Each row below holds a small network's activations on one input, seen along a few directions.
Each table varies a few parts of the input and shows all the possible inputs, shuffled.
A made-up example of a description, with smaller parts first: values(3) and (point or line(11) or (ring(5) and line(6))).
Shared parts are said once, and a part with two or three values counts as separate values.

Table:
r1: [  9  -7   9  -1   0  -1  -3 -11 -17  -2   4 -10]
r2: [  2 -23  10   6  -1 -15   5 -24 -32   3   7 -13]
r3: [-33   0 -32  13  14 -18   9  34  52  18 -22  19]
r4: [ 21  28   7 -10   2  20 -17  13   7 -13  -2   3]
r5: [ 11  -1   8  -3   0   3  -5  -7 -13  -4   3  -8]
r6: [ 19  22   7  -9   2  17 -15   9   3 -12  -1   1]
r7: [ 17  17   7  -7   1  14 -12   5   0 -10   0  -2]
r8: [  7 -12   9   1   0  -6   0 -16 -22   0   5 -11]
r9: [ 16  11   8  -6   1  10 -10   1  -4  -8   1  -4]
r10: [  4 -18  10   4  -1 -10   2 -20 -27   2   6 -12]
r11: [14  5  8 -5  1  6 -7 -3 -8 -6  3 -6]
r12: [-47  15 -24   7   5  12  41 -13  21  -3  -5   6]
r13: [-40 -36 -27   9 -24 -32  12  31  40  34   0  37]
Describe the family of inputs behind these rows.
Answer: values(3) or line(10)
List by row number the other inputs of the same sort as r11.
Answer: r1, r2, r4, r5, r6, r7, r8, r9, r10

Table:
r14: [-35 -17 -18  12   1 -17  24  -4  12  14  -4   7]
r15: [-33 -18 -19  15   9 -22  21  -2  12  15  -9   2]
r16: [-36 -17 -18  11  -4 -14  25  -5  11  13  -2   9]
r17: [ 19 -28   0  -3 -19 -28 -35  46  23  24   1  24]
r18: [ 44 -17  19  -8 -15 -15 -47  33  -3  10   5  11]
r19: [-34 -18 -19  14   5 -19  23  -3  12  14  -7   5]
r20: [ 18  -1  18  -2   5   7  -2 -30 -37 -12   7 -23]
r21: [-12  12 -12  -2   1   6   4  16  27   1  -6  12]
r22: [ 19  -1  18  -1   9   4  -3 -29 -37 -12   5 -26]
r23: [ 20  -2  18   1  13   2  -4 -28 -37 -11   3 -28]
r24: [ 15   0  19  -7  -8  13   2 -32 -38 -13  15 -16]
r25: [ 12  25   8 -12  -9  25  -6   1   0 -15   7   6]
r26: [-39 -16 -16   6 -16  -7  28  -7  11  12   6  16]
r27: [ 17  -1  19  -4   1   9   0 -30 -38 -12  10 -21]
r28: [ 15  24   7  -7   3  18  -9   4   1 -13  -1  -1]
r29: [ 18  23   6  -2  16  11 -13   6   1 -12  -9  -8]
r30: [ 21  -2  18   3  17   0  -5 -27 -37 -11   0 -30]
r31: [-32 -18 -20  17  13 -24  20  -1  12  15 -12   0]
r32: [-37 -17 -17   9  -8 -12  26  -5  11  13   1  12]
r33: [-15  13 -11  -6 -12  14   7  14  26   0   2  19]
r34: [ -8  11 -14   3  13  -1   0  19  27   3 -13   5]
r35: [ 46 -41  32  -6 -18 -22 -37   0 -40  10  17  -8]
r36: [ -7  11 -14   5  17  -4  -1  19  27   3 -16   2]
r37: [-13  13 -12  -3  -4   9   5  15  26   1  -3  14]
r38: [ -4 -56  -4   8 -24 -48 -15  26   7  36   5  21]
r39: [ 16   0  19  -6  -3  11   1 -31 -38 -13  12 -19]
r40: [ 16  23   6  -6   8  16 -11   5   1 -13  -4  -4]
r41: [-14  13 -12  -5  -8  11   6  15  26   0   0  16]
r42: [-10  12 -13   0   5   4   3  17  27   2  -8  10]
r43: [ 14  24   7  -9  -1  21  -8   3   0 -14   1   1]
r44: [-38 -16 -17   7 -12 -10  27  -6  11  12   3  14]
r45: [ -9  12 -13   1   9   1   1  18  27   2 -11   7]
r46: [ 13  24   7 -10  -5  23  -7   2   0 -14   4   3]
r47: [ 17  23   6  -4  12  13 -12   5   1 -12  -6  -6]
r48: [ 14   0  19  -9 -12  16   3 -32 -38 -14  17 -14]
r49: [ 19  22   5  -1  20   9 -14   7   1 -11 -11 -10]
Changing only one part turns r45 into r22. The same change can be made to r41. Which row results?
Answer: r24
Describe the family of inputs behind these rows.
Answer: line(4) and (point or line(8))
Start at r31 and move only the line(4) part, one step at a time. The first step leads to r36. Which rows follow, in order?
Answer: r49, r30
List by row number the other rows that have the line(4) part in common with r47.
Answer: r18, r25, r28, r29, r40, r43, r46, r49
Start at r27 and move only the line(4) part, one step at a time. The first step leads to r28. Which rows follow, in order?
Answer: r21, r16

Table:
r50: [ 14   8  18  -4  10  15   9 -43 -45 -19   7 -30]
r51: [ 24  41  14  -6  15  30 -14   1  -4 -24  -5  -5]
r52: [ -6 -49   1   7  -8 -30   5 -17 -20  20  10 -11]
r53: [-50  -6 -29  12   6 -10  37  -3  26  11 -10  10]
r54: [ 22   2  24   1   6   6  -3 -30 -46 -14   7 -23]
r55: [ 36 -14  24  -9   0   0 -17 -19 -38  -5  11 -26]
r56: [ 27  33  15 -19 -10  36 -18   6  -1 -21   9   6]
r57: [  2  20 -16  -8   6   8 -12  36  45   2 -10  11]
r58: [ 30  34  13 -12  13  29 -20   6   1 -21  -3 -10]
r59: [-23 -29 -18  12  -7 -33   0  29  28  28  -9  26]
r60: [-15 -41   0  12  -4 -26  14 -24 -24  14   8 -12]
r61: [ 16  47   7 -11  19  39  -2 -11  -3 -28  -6 -14]
r62: [-19  43 -21  -2  14  22  14  12  38 -11 -16   7]
r63: [  9  20 -11  -2   2  -1 -22  46  38   3 -14  23]
r64: [-29 -29 -23   6  -3 -24  12  20  34  27  -5  15]
r65: [ 42 -14  29  -3  -4 -11 -27 -10 -42  -3   7 -15]
r66: [ 25  -6  26 -12 -19  12  -7 -26 -43 -11  21 -11]
r67: [-44 -12 -23  16   3 -19  25   9  25  16 -10  18]
r68: [ 28  -5  24  -4   3   4  -9 -26 -42 -11   9 -27]
r69: [ -1 -48   6  13 -12 -39  -6  -8 -25  22   6   1]
r70: [ -6  29 -16  -3   8  13  -4  30  42  -3 -13  11]
r71: [ 37  26  13 -16   9  24 -28  13   4 -15  -1  -9]
r72: [-29 -27  -6  13   2 -16  32 -41 -28   5   6 -16]
r73: [ 43  25  18 -10   5  13 -38  22  -1 -14  -4   2]
r74: [-12  36 -16   3  11  14   2  25  37  -7 -15  15]
r75: [ -8  28 -13 -10 -14  20  -1  29  39  -4  -1  27]
r76: [-21 -33   1  17  -1 -25  19 -29 -28  10   5  -8]
r77: [-38 -20 -24  11   0 -20  20  14  30  20  -7  14]
r78: [-17 -40   3   4 -27 -18  16 -24 -25  14  20   4]
r79: [-39 -20 -21   3 -23 -12  22  13  28  20   5  30]
Describe the family of inputs behind these rows.
Answer: ring(5) and (point or line(5))
Start at r77 and move only the ring(5) part, one step at a time. The first step leads to r70. Which rows follow, in order?
Answer: r58, r68, r60
List by row number the other rows that have the ring(5) part in common with r79.
Answer: r53, r59, r64, r67, r77

Table:
r80: [ 32  -6  26  -1   5   1 -11 -27 -45 -12   8 -28]
r81: [-26 -11  -3  16  10 -10  26 -27 -21   0  -2  -6]
r82: [-16 -24  -7   2   5 -10  17 -22  -6   9   5 -18]
r83: [ 14  -1  -1   0   7  -7 -23  34  25   9  -8  11]
r84: [ 39  32  16 -10  19  22 -24  -2 -13 -23  -6 -17]
r85: [  0  14 -12  -2  11   2  -1  19  24   1 -11   0]
r86: [  7 -14   5  -8 -22  -3 -15  22  10   9  10  21]
r87: [-14   1 -10 -10 -12  16  14  -7  13  -1  10   1]
r88: [ 32  20  24 -16 -10  28 -15 -13 -27 -19  14  -9]
r89: [-20  28  -9  10  20  11  15   0  14 -10 -17   3]
r90: [ -6   1  -6  -9 -18   7   7   5  10   2   7  10]
r91: [  6 -40   7   5  -7 -28 -12   6  -9  20   3   1]
r92: [  2  15  -7   8   8  -8 -12  24  18   0 -13  11]
r93: [ -9  15 -15  -4  16  12   6   7  28  -2  -9 -10]
r94: [ -7 -25  -4   4  -2 -19   9 -11 -10  12   2  -8]
r95: [ -4   2  -1   0 -20  -3  -3  10   4   1   6  21]
r96: [-24  16  -4   3  -7  15  24 -14   0  -8   3  14]
r97: [ -5 -24   0  14  -5 -28  -1  -4 -16  12  -1   2]
Changing only one part turns r95 into r97. The same change can be made to r86. Which row results?
Answer: r91
Describe the family of inputs behind these rows.
Answer: values(3) and (point or line(5))
Change only the values(3) part in r89. List by row number the other rows that result.
Answer: r81, r96

Table:
r98: [ 7 14  2 -4  3 10 -5  5  4 -6 -2  0]
r99: [ 9 19  1 -5  4 13 -7  9  9 -8 -3  2]
r100: [ 12  30  -1  -8   6  19 -13  19  20 -10  -7   6]
r101: [  3  -3   4   0   0  -1   0  -7 -10  -1   2  -5]
r102: [ 5  2  3 -1  1  3 -1 -4 -5 -3  1 -4]
r103: [  1 -21   8   3  -4 -11   3 -18 -24   4   7  -9]
r104: [  1 -27   9   4  -6 -15   4 -21 -28   6   9 -10]
r105: [ 6  8  3 -3  2  7 -3  0  0 -5  0 -2]
r106: [  2 -15   7   2  -3  -8   2 -14 -19   2   5  -8]
r107: [  3  -9   5   1  -1  -4   1 -11 -15   0   4  -6]
r108: [-59 -23 -40  16  -6 -29  28  27  53  31 -11  32]
r109: [ 11  25   0  -7   5  16 -10  14  14  -9  -5   4]
Describe the family of inputs behind these rows.
Answer: point or line(11)
